These are the activations of a small neural network, seen along a few directions. Each row is one input.
In each table, some parts of the input vary, and every possible input appears once, in random order.
A made-up example of a description, with smaller parts first: line(4) and (point or line(11) or (values(3) and ring(8))).
Shared parts are said once, and a part with two or three values counts as separate values.
In the rows, zero is written as 128.

Other details of the inputs vary at random and push rows far along two fixed directions, the same in every table; ignore that.

Rows:
row 1: [147 134 124  91 153 121  67 124 121 127 119 170]
row 2: [122 113 113 138 117 114 174 126 157  68 108 134]
row 3: [105 125 137 143 115 148 126 117 116 188 157 105]
row 4: [ 99 142 125 147 100 160 137 133 138 187 158 108]
row 5: [106 141 151 141 113 129 163 153 143 215 160  96]
row 6: [127 121  71 151  95 133 177 122 144  39 117 111]
row 7: [ 87 142 166 148 128 147 139 145 145 216 153 118]
row 8: [103 137 127 144 111 165 141 122 134 188 161  95]
row 9: [101 126 139 134  88 149 134 129 121 192 154 118]
row 10: [106 125 139 124  95 151 131 124 123 190 154 117]
row 11: [105 117 137 132 103 149 139 115 111 176 152 103]
row 12: [136 111  86 123  93 130 165 112 142  58 117 123]
row 13: [160 114 113 135 134 110 151 126 123  76 102 115]
row 14: [129 122  88 147 115 131 154 122 130  46 120 110]
row 15: [119 141 144 159 122 148 168 127 136 192 155  72]
row 16: [ 94 132 178 147 140 138 134 129 124 212 155 114]
row 17: [122 131 141 170 127 147 162 133 126 189 150  77]
row 18: [105 120 144 129 111 142 121 118 102 181 150 110]
row 19: [128 129 126 123 140 114 137 139 155  94 109 154]
row 20: [132 118  84 148 105 128 158 123 136  51 120 121]
row 21: [114 136 177 119 134 115 130 144 105 214 153 107]
row 22: [139 137 177  80 182  96  56 140 110 139 105 192]
row 23: [137 120  80 131 111 137 162 111 146  56 120 116]
row 24: [107 130 133 135 101 156 132 123 135 199 161 115]
row 25: [131 105  85 151  99 125 170 113 129  37 119 108]
row 26: [130 123  96 135 124 133 141 113 129  79 125 114]
row 27: [107 111 143 184 120 157 169 114 132 159 137  90]
row 28: [120 128 120 144 144 121 167 121 142  62 112 115]
row 29: [142 127 141  96 143 111  63 136 100 121 117 172]
row 30: [133 127  77 130 106 139 161 117 152  55 118 117]
row 31: [105 125 140 184 131 163 164 120 135 155 136  88]
row 32: [157 142 156  81 172  83  83 148 112 134 113 164]
row 33: [131 105  96 137 105 122 157 110 119  49 119 111]
row 34: [141 128 124 123 138  98 157 132 129  96 121 113]
row 35: [131 129 100 131 132 129 126 122 125  69 121 121]
row 36: [147 153 150 107 185 127  68 130 139 125 103 170]
row 37: [151 126 100 151 138 124 166 128 134  69 107  96]
row 38: [ 93 125 177 130 119 132 131 142 128 213 145 134]
row 39: [133 112  85 130  88 126 164 118 140  57 116 128]
row 40: [127 100  87 146  83 122 177 116 122  37 115 110]
row 41: [137 132 156  90 157 101  81 147 136 133 106 192]
row 42: [104 118 144 149 103 144 131 127 108 177 158 107]
row 43: [151 145 125  87 167 124  54 131 123 131 119 177]
row 44: [150 146 119  88 149 126  69 135 139 130 120 179]
row 45: [155 160 145  75 173  90  68 168 139 148 111 180]
row 46: [153 141 164  92 180 114  54 128 126 137 101 187]
row 47: [151 135 140  67 153 115  45 132 113 142 113 190]
row 48: [111 127 132 135 109 154 131 119 131 190 158 112]
row 49: [101 120 150 138 107 143 123 123 100 185 156 106]
row 50: [132 111  99 124 110 131 149 109 125  78 122 118]
row 51: [169 149 145  90 173 102  72 137 128 139 108 163]
row 52: [144 125 129  97 124  88 141 149 132 104 110 141]
row 53: [121 129 149 148 113 139 166 124 127 185 148  79]
row 54: [138 121 117 116 113  95 170 144 142  95 116 122]
row 55: [ 99 123 138 149  89 149 139 131 119 197 161 114]
row 56: [170 130 145  98 165  99  79 141 106 122  97 160]
row 57: [137 114 109 166 138 138 166 114 142  60 103 114]
row 58: [106 124 166 147 124 148 142 115 125 177 137 108]
row 59: [ 97 136 133 151 119 159 133 122 119 189 162  90]
row 60: [145 139 125 104 159 118  67 132 117 110 120 164]
row 61: [145 129 131  91 150 113  69 124 109 120 116 166]
row 62: [140 127 132 132 149 127 127 113 144  91 105 140]
row 63: [123 111 128 135 131 111 168 116 132  66 111 122]
row 64: [141 146 124 108 151 122  65 144 122 121 120 171]
row 65: [132  90  99 168 109 129 201 102 131  18  92  97]
row 66: [153 157 147  89 183  93  82 152 122 131 115 156]
row 67: [102 120 141 151  95 145 135 130 113 185 159 111]
row 68: [147 132 129  99 155 112  62 130 112 114 118 169]
row 69: [100 127 134 153  94 151 136 131 125 198 162 113]
row 70: [134 124 113 152 136 137 166 108 152  63 108 113]
row 71: [161 118 109 138 139 112 146 127 130  78 103 118]
row 72: [134 122  98 139 122 126 137 124 126  64 122 126]
row 73: [150 143 124  86 143 115  55 139 131 134 114 194]
row 74: [119 144 140 156 125 148 166 128 137 180 150  70]
row 75: [146 131 129  89 133 109  66 140 112 120 111 188]
row 76: [125 120 114 146 138 117 178 117 144  48 111 116]
row 77: [105 121 137 136  99 156 142 118 124 192 160 103]
row 78: [131 122  78 136 117 139 163 109 139  48 119 103]
row 79: [130 124  89 142 104 131 152 127 139  77 125 128]
row 80: [155 143 142  81 156  84  88 159 137 141 112 174]
row 81: [159 157 154  81 190  88  66 155 120 143 115 172]
row 82: [104 111 155 177 119 156 161 117 122 177 140  93]
row 83: [101 138 128 148  98 159 137 132 137 198 162 112]
row 84: [165 143 154  82 165 100  73 138 116 139 105 161]
row 85: [100 125 141 157  99 150 132 131 119 198 164 109]
Description of these inputs: line(5) and ((values(2) and line(4)) or ring(9)).
Changing only the line(5) part turns row 78 into row 1. The same change can be made to row 8. Which row results? -> row 48
Changing only the line(5) part turns row 11 into row 50. The same change can be made to row 21. Which row results? -> row 32
Changing only the line(5) part turns row 77 into row 47. The same change can be made to row 41. Which row results? -> row 38
Change only the values(2) part in row 66. List by row number the other rows that result. -> row 28
Change only the ring(9) part in row 79. List by row number the other rows that result. -> row 20, row 23, row 26, row 43, row 44, row 60, row 72, row 83
Change only the values(2) part in row 38. List by row number the other rows that result. -> row 52
Change only the line(4) part in row 76. List by row number the other rows that result. -> row 19, row 57, row 70

Rows:
row 86: [129 132 130 112 147 129  67 131 130  91 104 195]
row 87: [123 129 153 134 113 116 147 137 127 178 140 114]
row 88: [137 118 132 125 154 106 142 118 134  69  94 139]
row 89: [113 132 157 150 147 137 144 126 137 169 138  99]
row 90: [124 110  68 117  73 136 187 103 160  45 118 120]
row 91: [120 146 138 136 128 128 143 149 130 180 144 103]
row 92: [151 130 106  93 133 102  65 142 100  98 125 169]
row 93: [108 115 166 141 127 127 154 129 123 172 134 118]
row 94: [123 149 140 143 139 135 147 141 133 173 149 100]
row 95: [118 117 161 134 119 124 152 135 125 174 140 117]
row 96: [135 118  74 162 116 160 167  98 158  39 109 111]
row 97: [121 145 147 147 146 138 144 131 137 170 145  97]
row 98: [ 96 132 115 143  94 145 123 142 133 172 163 133]
row 99: [120 121 129 106  92 143 127 115 110 181 155 108]
row 100: [143 122 132 108 150 118  63 122  95  89 106 172]
row 101: [167 151 150  65 177  84  41 166 122 139  99 196]
row 102: [148 109  76 160 120 148 163  90 122  37 112  85]
Describe the family of inputs behind these rows. -> (values(2) and line(4)) or ring(9)
